These are the activations of a small neural network, seen along a few directions. Each row is one input.
Each table varies a few parts of the input and shows all the possible inputs, shuffled.
A made-up example of a description, with smaller parts first: one of 4 places along a line, together with either a single point or (one of 2 separate values, together with one of 5 places around a ring) or one of 11 places around a ring.
Shared parts are said once, and a part with two or three values counts as separate values.
In the rows, zero is written as 128.

Other details of the inputs shift rows strongly along two fixed directions, in all tables alike. That doesn't count.

A family of inputs:
x1: [ 44  71 136  92 118 127  87 127 113  92 162 142 163  24 194]
x2: [172 152 129 143 112 116 141 128 131 147 114 117 124 173  83]
x3: [178 124  93 128 102  58 156 118 125 122 133 104 141 183 172]
x4: [107  95 121  99  99  84 110 118 130 111 157 120 161 102 177]
x5: [182 107 103 132 106  77 154 163 109  95 141  91 120 181 167]
x6: [178 151 124 160 130 135 152 138 113 137  98 119 104 161 111]
x7: [152 183 139 149 148 174 130 103 129 186  99 138  98 159  52]
x8: [168 147 133 134 118 109 151 121 129 144 118 123 131 158 126]
x9: [114  94 122  96 108  88 113 129 136 110 163 121 149 125 166]
x10: [172 102  89 136 109  75 150 154 106  98 145  92 118 187 164]
x11: [105  95 110 111 136 116 119 131 118  97 143 117 145 106 209]
x12: [188 122 111 124  90  58 156 134 120 116 143  92 143 177 161]
x13: [182 105  80 142  94  77 135 156 118 100 118  81 124 164 165]
x14: [ 86 157 163 145 160 211 121 112 114 161 105 169 105  81  69]
x15: [109  91 118 114 106  98 121 146 113  89 144 120 153  90 181]
x16: [114  92 146  90 108  89 131 134 127 105 173 123 161 111 178]
x17: [103 127 150 111 117 150 108 118 141 144 129 137 139  86 104]
x18: [169 153 118 139 120 121 133 117 119 158 124 106 114 177  90]
x19: [155 131 107 150 140 131 131 134 130 121 103 116 109 164 138]
x20: [113 104 125 101 107  85 126 121 138 109 142 135 170  99 188]
x21: [ 35 112 160 108 157 198  90 110 111 134 139 169 140  14 141]
x22: [145 158  98 164 142  98 144 140 145 128 133 126 102 181  68]
x23: [164 131 102 151 120 128 131 144 128 127  95 113 111 143 131]
x24: [113  94 130 113 108 100 130 144 103  95 150 116 152  92 186]
x25: [152 169 137 162 157 198 130 135 142 155  73 132  83 151  62]
x26: [144 159 137 158 147 185 120 141 122 155 101 133  75 162  41]
x27: [ 93 124 160 106 133 148 123 115 127 142 156 148 134 109 103]
x28: [146 168 140 164 142 179 138 126 105 161 101 132  87 153  44]
x29: [ 83 113  99 125 142  72 130 124 156  87 153 139 160 103 183]
x30: [ 73 146 121 143 155 123 123 112 147 128 130 162 135  82 104]
x31: [ 95 126 133 132 140 162 107 122 122 131 113 150 121  83 127]
x32: [ 98 133 144 117 132 146 108 104 139 148 125 153 138  92 120]
x33: [177 122 100 126 113  68 159 119 136 115 137 102 142 195 180]
x34: [180  97  84 134 101  81 135 167 124  96 129  83 117 176 163]
x35: [ 84 106  98 122 125  61 127 124 136  89 160 129 157  91 159]
x36: [187 120  88 128  94  65 141 133 144 120 116  96 140 172 170]
x37: [111  87 127  90 101  93 113 140 144 108 159 117 157 108 174]
x38: [104 139 170 110 144 157 133 111 142 140 132 152 144 101 131]
x39: [183 118 103 140 120  84 160 150 120  98 119  94 127 181 190]
x40: [170 144 131 134 119 120 141 140 138 142 125 122 116 184  82]
x41: [173 156 129 141 133 127 148 123 150 142 103 126 122 183 104]
x42: [146 161 135 155 155 192 124 137 110 161 111 126  75 162  44]
x43: [ 93 158 165 145 156 211 115 124 126 153  94 172 110  76  64]
x44: [ 32 117 183  88 134 171 102  96 123 143 163 172 160  27 118]
x45: [149 178 147 149 153 178 128 106 152 172  92 143  99 169  56]
x46: [ 42  76 152  64 125 121  93 116 125 109 192 143 173  46 190]
x47: [ 94 108 146 117 132 151 115 149 121 111 139 143 129  93 124]
x48: [171 148 118 157 142 142 146 142 132 125  92 121 106 174 112]
x49: [ 87 167 174 122 169 212 111  95 142 175 118 164 118 101  72]
x50: [163 139 121 130 125 123 136 125 157 137 108 116 127 164 129]
x51: [ 31 111 174 106 163 199 107 110 124 122 141 175 145  29 146]
x52: [147 168 131 160 148 185 125 127 104 165  99 123  81 150  47]
Description of these inputs: one of 4 places along a line, together with either a single point or (one of 2 separate values, together with one of 6 places around a ring).
Q: The inputs of x25 and x13 match in every part but the place on the line of 4. If x41 is changed in the same way as x25 into x13, which row does it become?
A: x2
Q: The inputs of x40 and x20 match in every part but the place on the line of 4. If x22 is changed in the same way as x40 into x20, which row does it become?
A: x30
Q: Change only the place on the line of 4 in x39. List by row number the other rows that result.
A: x5, x6, x24
Q: Change only the place on the line of 4 in x28. List by row number the other rows that result.
A: x10, x14, x51
Q: Change only the place on the ring of 6 in x2. List by row number the other rows that result.
A: x4, x12, x17, x18, x44

A family of inputs:
x53: [120 107 102 130 122  92 134 141 132  96 132 128 140 116 173]
x54: [202 167 108 173 141 126 163 139 131 135  89 103  93 214  97]
x55: [136 114 148 113 108 144 121 130 114 133 122 125 135 108 144]
x56: [131 122 136 126 126 142 125 122 128 127 103 132 135 102 159]
x57: [113 113 134 122 118 126 124 142 121 117 142 134 127 109 122]
x58: [108 132 144 127 147 168 114 122 124 141 127 144 114 116 114]
x59: [106 133 151 130 131 156 120 136 123 132 132 135 119 103  88]
x60: [182 183 123 165 136 136 147 114 142 170  97 131  93 206  29]
x61: [104 135 143 129 130 158 119 126 113 140 134 133 117 101  89]
x62: [193 188 119 176 156 162 157 134 128 162  82 118  83 200  60]
x63: [ 99 150 135 141 151 162 121 127 131 137 114 146 120  91  99]
x64: [109 135 167 124 141 174 124 131 121 137 133 139 120 109  96]
x65: [206 136  78 160 112  85 150 155 133 122 107  91  98 222 115]
x66: [127 116 123 106 117  86 138 111 134 121 154 116 155 135 174]
x67: [ 97 145 134 145 149 158 117 120 125 136 115 155 116  97 101]
x68: [ 99 148 146 125 139 146 120 102 141 155 134 146 133 102  84]
x69: [125 114 132 105 118  86 136 121 144 112 152 120 159 136 174]
x70: [110 129 137 119 125 109 124 119 149 127 143 134 149 114 122]
x71: [ 95 131 137 131 143 165 109 126 129 134 122 149 115 106  91]
x72: [200 186 125 162 115 146 141 117 147 184  79 123 102 192  38]
x73: [101 134 148 131 133 159 113 128 112 143 133 147 114 101  85]
x74: [101 132 133 133 140 157 107 125 126 139 125 144 114 107  99]
x75: [123 108 115 111 110  75 131 126 147 112 152 129 155 127 159]
x76: [106 143 139 137 153 167 131 116 123 137 120 142 122 104 121]
x77: [117 107  99 131 124  91 130 133 123  95 131 128 142 121 172]
x78: [102 137 148 125 149 181 117 117 125 144 127 138 115 107 105]
x79: [128 106 113 124 128 104 141 137 130  98 134 128 140 126 186]
x80: [106 129 114 137 135 127 126 123 124 118 126 130 130 102 139]
x81: [ 94 144 143 143 150 163 121 128 136 130 114 148 121  92  98]
x82: [214 140  95 153 111  93 162 143 106 131 121  79 103 224 122]
x83: [212 150 102 144 112  74 167 131 144 134 118 101 114 234 122]
x84: [132 104 114 112 126 107 126 140 127 109 145 109 140 127 181]
x85: [125 114 125 107 118  84 132 114 133 122 154 127 155 137 175]
x86: [114 126 127 134 142 136 129 123 121 122 127 140 131 116 154]
x87: [124 104 102 118 119  94 119 142 129 104 142 108 137 118 167]
x88: [113 119 131 119 122 125 121 141 116 124 143 123 131 103 124]
x89: [113 113 131 118 136 142 120 127 125 118 134 135 128 124 144]
x90: [126 130 149 120 128 176 110 123 130 145 106 137 124 103 121]
x91: [213 134  98 152 112  91 161 146 107 126 117  91 103 231 120]
x92: [100 149 148 125 138 144 116 103 140 154 132 156 128 107  83]
x93: [142  98 117 114  88  97 119 139 115 112 130 109 145 110 167]
x94: [105 149 146 120 138 138 120 113 145 150 134 145 135 104  89]
x95: [100 145 161 116 145 156 127 103 138 151 130 158 133 121  95]
x96: [109 118 125 126 130 131 115 139 136 114 133 124 130 111 130]
x97: [141 112 128 103  96  95 130 117 138 129 133 119 165 128 181]
x98: [112 133 143 127 124 173 103 125 133 148 102 140 120  89  99]
x99: [116 116 137 119 137 141 122 135 133 117 135 124 131 120 145]
x100: [126 105 111 125 131 102 137 129 121  97 133 128 143 130 186]
x101: [130 120 126 101 118  85 137 120 138 119 153 118 154 133 173]
x102: [133  97 127 110 113 104 135 145 117 103 152 119 140 130 171]
x103: [128  96 116 113 123 108 129 142 131 103 143 119 138 132 180]
x104: [136 107 105 128 106  97 124 132 128 108 111 117 146 104 181]
x105: [121 102  98 121 116  96 121 133 124 105 143 106 136 121 167]
x106: [135 103 126 108 117 101 133 142 112 109 154 108 142 125 173]
x107: [ 99 131 149 130 133 163 116 128 114 137 130 149 117 105  81]
x108: [112 132 155 124 136 165 121 125 110 141 137 144 118 114 106]
Q: The inputs of x64 and x99 match in every part but one. If x108 is changed in the same way as x64 into x99, which row does it become?
A: x58
Q: The inputs of x91 and x89 match in every part but one. If x107 is changed in the same way as x91 into x89, which row does it become?
A: x71
Q: Describe the family of inputs behind these rows.
A: one of 2 separate values, together with one of 4 places along a line, together with either a single point or one of 6 places around a ring
Q: Change only the place on the line of 4 in x94. List by row number the other rows that result.
A: x63, x87, x88
Q: List by row number the other rows that have the place on the line of 4 and the choice among 2 separate values in common with x62.
A: x54, x56, x76, x79, x86, x100

A family of inputs:
x109: [218 129  84 175 125 146 148 179  88 116  79  79  72 198 128]
x110: [ 91 155 158 121 155 163 121 101 156 150 116 161 135  98  94]
x111: [ 92  74  91 105 110  52 118 133 123  76 174 110 169  98 221]
x112: [117  73 121  76  94  63 125 121 136  97 173 111 184 108 243]
x113: [204 138  66 195 135 128 147 171 102 100  71  85  66 197 132]
x114: [105 132 156 115 132 162 113 127 114 143 140 142 124 100  93]
x115: [106  63 118  79 100  62 124 138 121  79 184 111 170 111 227]
x116: [206 152 117 145 116 104 163 126 123 145 114  99 110 221 112]
x117: [ 77 142 155 129 158 166 121 117 140 142 136 166 121  95  84]
x118: [ 93 146 140 133 135 144 115 122 143 142 126 149 130  92  91]
x119: [ 91 152 146 132 143 165 115 103 145 157 115 165 130  88  89]
x120: [ 98 135 170 111 129 170 107 122 132 153 132 149 131  82  81]
x121: [210 150 112 147 101 102 150 129 130 147 105 100 117 212 101]
x122: [ 84 151 157 128 159 166 126 105 139 145 126 165 131  94  96]
Q: The inputs of x118 and x120 match in every part but one. If x110 is changed in the same way as x118 into x120, which row does it become?
A: x112
Q: Describe the family of inputs behind these rows.
A: one of 2 separate values, together with either a single point or one of 6 places around a ring
Q: Change only the choice among 2 separate values in x122. List by row number the other rows that result.
A: x116
